array([ 35,  31,  21, -18, -22,  36, -31]) ans = 35

array([[  9,   8, -34, -16, -14, -15],
       [ 24,  -1, -35,   5,  -3, -13],
       [  1,   4,  18, -25, -24, -11]]) ans = 9

array([-17, -11,  33, -10,  -1,  -8,  -4]) ans = -17

array([  0,  11, -31,  16,  12, -36]) ans = 0

array([[ 15, -29, -22,  11],
       [ 33,  42, -29,  27]]) ans = 15

array([ 40, -20,  22,  13,  -1,  -4]) ans = 40
---
[25 -6 -3 -17 38 41 26] value 41
[36 -13 -31 26 -1] value 26
[3 -5 -39 -4 -5 -3] value -5
[-41 -17 29 -34 -6] value -34
[11 2 -26 -41 -23] value -41
[-27 -31 -8 -12] value -8
---
[[0.118, 0.163, 0.039, 0.189, 0.075, 0.111, 0.074], [0.155, 0.109, -0.022, 0.223, -0.247, 0.072, -0.036], [0.104, 0.045, 0.088, 0.094, -0.080, 0.063, 0.072]]	0.088
[163.07, -123.86, -104.88, -111.51, 135.71, -163.68, 155.22]	-104.88
[9.98, 17.10, -5.33, -20.00, -10.87, -7.22, -7.51]	-5.33
[1.0, 0.2, -0.4, 1.8, -1.6, 0.2, 1.6]	-0.4
[-15.1, -2.0, 9.5, 1.0, 7.8, 15.6, 10.8]	9.5
[[-17.89, 8.08, -6.51, 13.95, -7.97, 6.43, -11.38], [-6.09, -11.45, -1.67, -11.40, -2.58, -2.11, -15.54]]	-1.67
---
[[4, 0, -10, 32, 5, 2], [-15, 18, -9, -5, 13, 18], [-8, 4, 15, -15, -10, 0]]	0
[[9, 9, -13, -18, 1], [-30, 20, 21, 24, -17], [6, -18, 0, 8, 16]]	16
[[-15, 9, 3, 5, -15, 17, -7], [-31, 32, 16, 7, -9, 10, 3], [-14, 7, 2, 5, -17, 17, -6]]	-6
[[2, -27, -23, 30, -37, 40], [17, -5, -5, 25, -30, 36], [30, 39, 28, -19, 16, 34]]	34
[[-6, 4, 18, 36], [-3, -13, 16, 5], [25, 5, 8, -1]]	-1
[[4, 34, -24, 0, -16], [10, 39, -25, 2, -19], [6, 33, -20, 3, -18]]	-18
[[1, 3, -30, -8], [11, -4, 3, -9], [-32, 11, 25, 34]]	34
---
[-4 7 -19 27 -17]
[-7 1 -12 23 -15]
[-28 0 -34 17 -5]: 27

[34 24 -18 14 27 -27 -14]
[30 23 -17 8 35 -32 -16]
[-12 -20 29 -34 28 4 -31]: -27

[20 17 6 19 -16 3]
[20 20 4 31 -11 6]
[-12 -4 5 -10 18 -8]: -16

[-19 -21 25 -24 19 14 -27]
[-18 -20 26 -28 30 10 -33]
[-31 -24 13 -11 0 36 -4]: 14

[-35 17 -2 26]
[-2 3 35 38]
[-2 -22 18 -17]: -2

[32 25 30 28]
[-20 -10 -19 -19]
[32 31 32 27]: 30

[40 27 -13 -39 -24 16 42]
[-27 -33 13 38 2 -36 -17]
[0 18 -19 1 18 -18 2]: 16
---
[[ 32  29   6 -34 -15  -8 -17  -1  16  19   1]
 [-34  16  25  -1   5  31 -35   2   2 -34 -27]
 [ -5  11 -17 -27 -19  12  14   9 -32  15  26]
 [ 19 -33   8   0 -33  15  24  10  33  34  13]
 [  5 -27 -22   4  25 -22  -1 -18   5 -24 -15]
 [-17 -10   8 -15  -7 -22 -13  27  18   9  27]
 [ 16 -28   8  -7   8  31  -1  -3   8 -19 -16]
 [ -9 -25  17   4  30 -32 -20  17  14 -25  16]
 [ 15 -29  33  12 -10  16 -29   3 -32 -26   6]] -> 16

[[  2  10   3  12  15  10  16 -12  22  -8 -21  15   5  14  -3 -17]
 [-11  10   7   6  -1 -11   6  -7   8  -6 -21  15 -20 -28 -26  -1]
 [  5  25  26 -12  18   7  -4  -7   3  -3  17 -12 -14 -12 -26 -22]
 [-11   3  -2   6  20  -2  11  -7 -10 -17  11  11 -17  -7 -19 -32]
 [ -1   3  21   0   1 -11 -14  -7  -6  -6  17 -12 -23 -28 -19  -6]
 [  2  28  26  12  15  10 -14  21 -10 -12 -21   2 -20   9 -10   4]
 [ -9  28  -2 -12   7   7  16  21 -10 -15   4   6  -7   9 -10 -32]] -> -1

[[  3   6  -5  -1  -3 -16 -10  20 -15   2  -4  -2   4  11]
 [  0   1   3  -6  -3 -15   5  -7  -7 -17  -3  -1   4 -12]
 [ -1   1 -12  -7  -1  14 -19  -6  -1  11  -5  -3  -2   4]
 [  3  -4   0 -13   1  37  16  13   1   6   3   2   4  -6]
 [ -4  -3   5   6   4 -14  -9 -13  13  14   4   0  -8 -11]
 [  6  -2   3   3   0  -1   9  12   6  -8   2   3  -2  10]
 [ -4   5   3   0   5 -11 -18  -4  -3  24   2  -4  -5  -6]
 [ -3   0  -1  11  -3   4  20   3  -3 -23   1   3   5  -2]] -> 6

[[  9  10   9   9 -11   9  21   9   9   9   9 -10 -10   9]
 [-12 -14 -13 -13  19 -13 -21 -13 -12 -13 -13  19  19 -13]
 [ 17  20  19  18 -10  18  12  18  18  19  18 -10 -10  18]
 [ 24  27  25  24 -25  25  35  25  24  25  24 -24 -23  25]
 [  4   5   5   4   2   4  -1   4   4   5   4   2   2   4]
 [ 15  17  16  15 -21  16  33  15  15  16  15 -20 -19  15]] -> 24

[[  9  11  19   0  31  -3 -32 -17  20   9 -12 -10   1]
 [ -1  -1   0   0   0   0   1  -1   1  -1   1   1   0]
 [  0  -1  -3   1   1  -1  -3   2  -2  -1   0   3  -1]
 [ 23  30 -15  -2  -3  22 -13  22 -28  21 -17   0 -12]
 [ 23  32 -15  -1  -5  21 -12  21 -30  22 -16   1 -13]
 [ -1   1   1  -1   1   1  -1  -1   0   1  -1   1  -1]] -> 23

[[-14   1  21  17  -3 -12  -7  -8  13 -28]
 [-16  -9  18  -3 -10 -22   5  -8  23 -24]
 [-11  -9  15   0   0 -20  12  -8  22 -22]
 [-21 -15  32  12  -8 -10  -4 -11  17 -25]
 [ -9  -9  26  -5  -5  -6   1 -10  21 -28]
 [-22  -4  21   4  -5 -17  -5  -2  19 -23]
 [-19  -4  21  -7 -10 -12   3 -11  21 -24]] -> -9
---
[5 4 0 8 3] -> 8, 5

[[5841 5472 6685 4915]
 [6583 1815 7508 8254]] -> 8254, 7508

[[ 29 -17  -1 -44 -41 -24  33]
 [ 20  41   1  -2  -8  23  -4]] -> 41, 33

[[ 13  18  12  11]
 [-21 -28   6   3]
 [ 28  46 -12  -4]] -> 46, 28

[250 180  40 174] -> 250, 180

[-42   4  35  44] -> 44, 35

[3 1 7 2] -> 7, 3

[189 155 215  47] -> 215, 189

[[23 71 30 41 77]
 [92 67 48 26 86]] -> 92, 86
---
[-21 12 14 -9 -3 -29]
[20 0 -12 11 2 32]
[-1 12 -8 -10 3 -8] Answer: -1

[27 -20 30 -28]
[36 -19 34 -13]
[38 -19 35 -9] Answer: 38

[-5 -2 -6 -5 -2 14]
[-2 -26 -7 40 -26 7]
[-4 -6 -6 3 -6 11] Answer: -4

[38 -31 39 -21 4 -34]
[4 -4 -2 0 2 -3]
[-19 16 -20 11 -2 18] Answer: -19

[6 -3 8 -40 -1]
[5 -4 5 -34 -6]
[33 -5 2 18 2] Answer: 33

[-17 -17 -15 -15 12 -8]
[4 6 -31 -31 -21 13]
[31 35 -13 -14 14 -16] Answer: 31

[-26 -12 -8 21 -7 -9]
[2 -28 13 2 -36 -28]
[-4 -24 15 -8 -36 -10] Answer: -4

[23 -15 -32 -5]
[7 35 12 -13]
[-18 -19 34 28] Answer: -18

[-6 13 40 -5 21 -18]
[24 9 26 36 25 32]
[1 -20 23 14 -23 -9] Answer: 1

[9 31 -25 2 -3 -7 -2]
[0 10 -8 -2 11 8 -2]
[-3 9 -8 -2 -2 -14 -4] Answer: -3
---
[9129, 9541, 2838, 4546] Out: 9541

[[-860, -25, -215, 429, -629, 232],
 [-944, -224, -26, 619, 9, -257]] Out: -224

[6, 4, 6, 9, 1] Out: 4

[[5341, 3163, 7050, 5256, 3841, 5769, 5738],
 [7747, 9051, 3906, 6446, 8349, 3659, 3955]] Out: 9051

[-8, -38, 33, -32] Out: -38

[28, -38, -21, 15, -7] Out: -38

[7, 80, 76, 65, 73] Out: 80

[[88, 90, 140, 104, 86],
 [120, 208, 25, 111, 158],
 [160, 140, 53, 160, 165]] Out: 140
---
[[11, -5, -35, -17, 29, 44],
 [19, 11, -43, -42, 16, 26]] out 29

[[-327, 11, 181, 683, -110, -71],
 [-226, 564, 283, 190, -846, 329],
 [54, -424, -99, 149, -745, 620]] out -846

[[400, 879, 247, 299],
 [663, 487, 950, 577]] out 247

[[41, 469, 296, 890, 640, 833, 230],
 [937, 893, 600, 548, 116, 681, 667],
 [408, 501, 851, 713, 447, 351, 828]] out 681

[[506, 46, 298, -678],
 [40, -138, 924, -678]] out 298

[[41, 15, 33, 13, -11, -10],
 [-1, 32, -15, -46, 37, 32]] out -11

[[-179, 60, -247, -662, 57, -113],
 [186, 476, 503, 738, 220, 302]] out 57

[[17, -3, 8, 6],
 [3, 41, -27, 48],
 [13, -25, 15, 6]] out -27

[[5, 1, 6, 2, 4, 3],
 [9, 2, 4, 3, 1, 7]] out 4
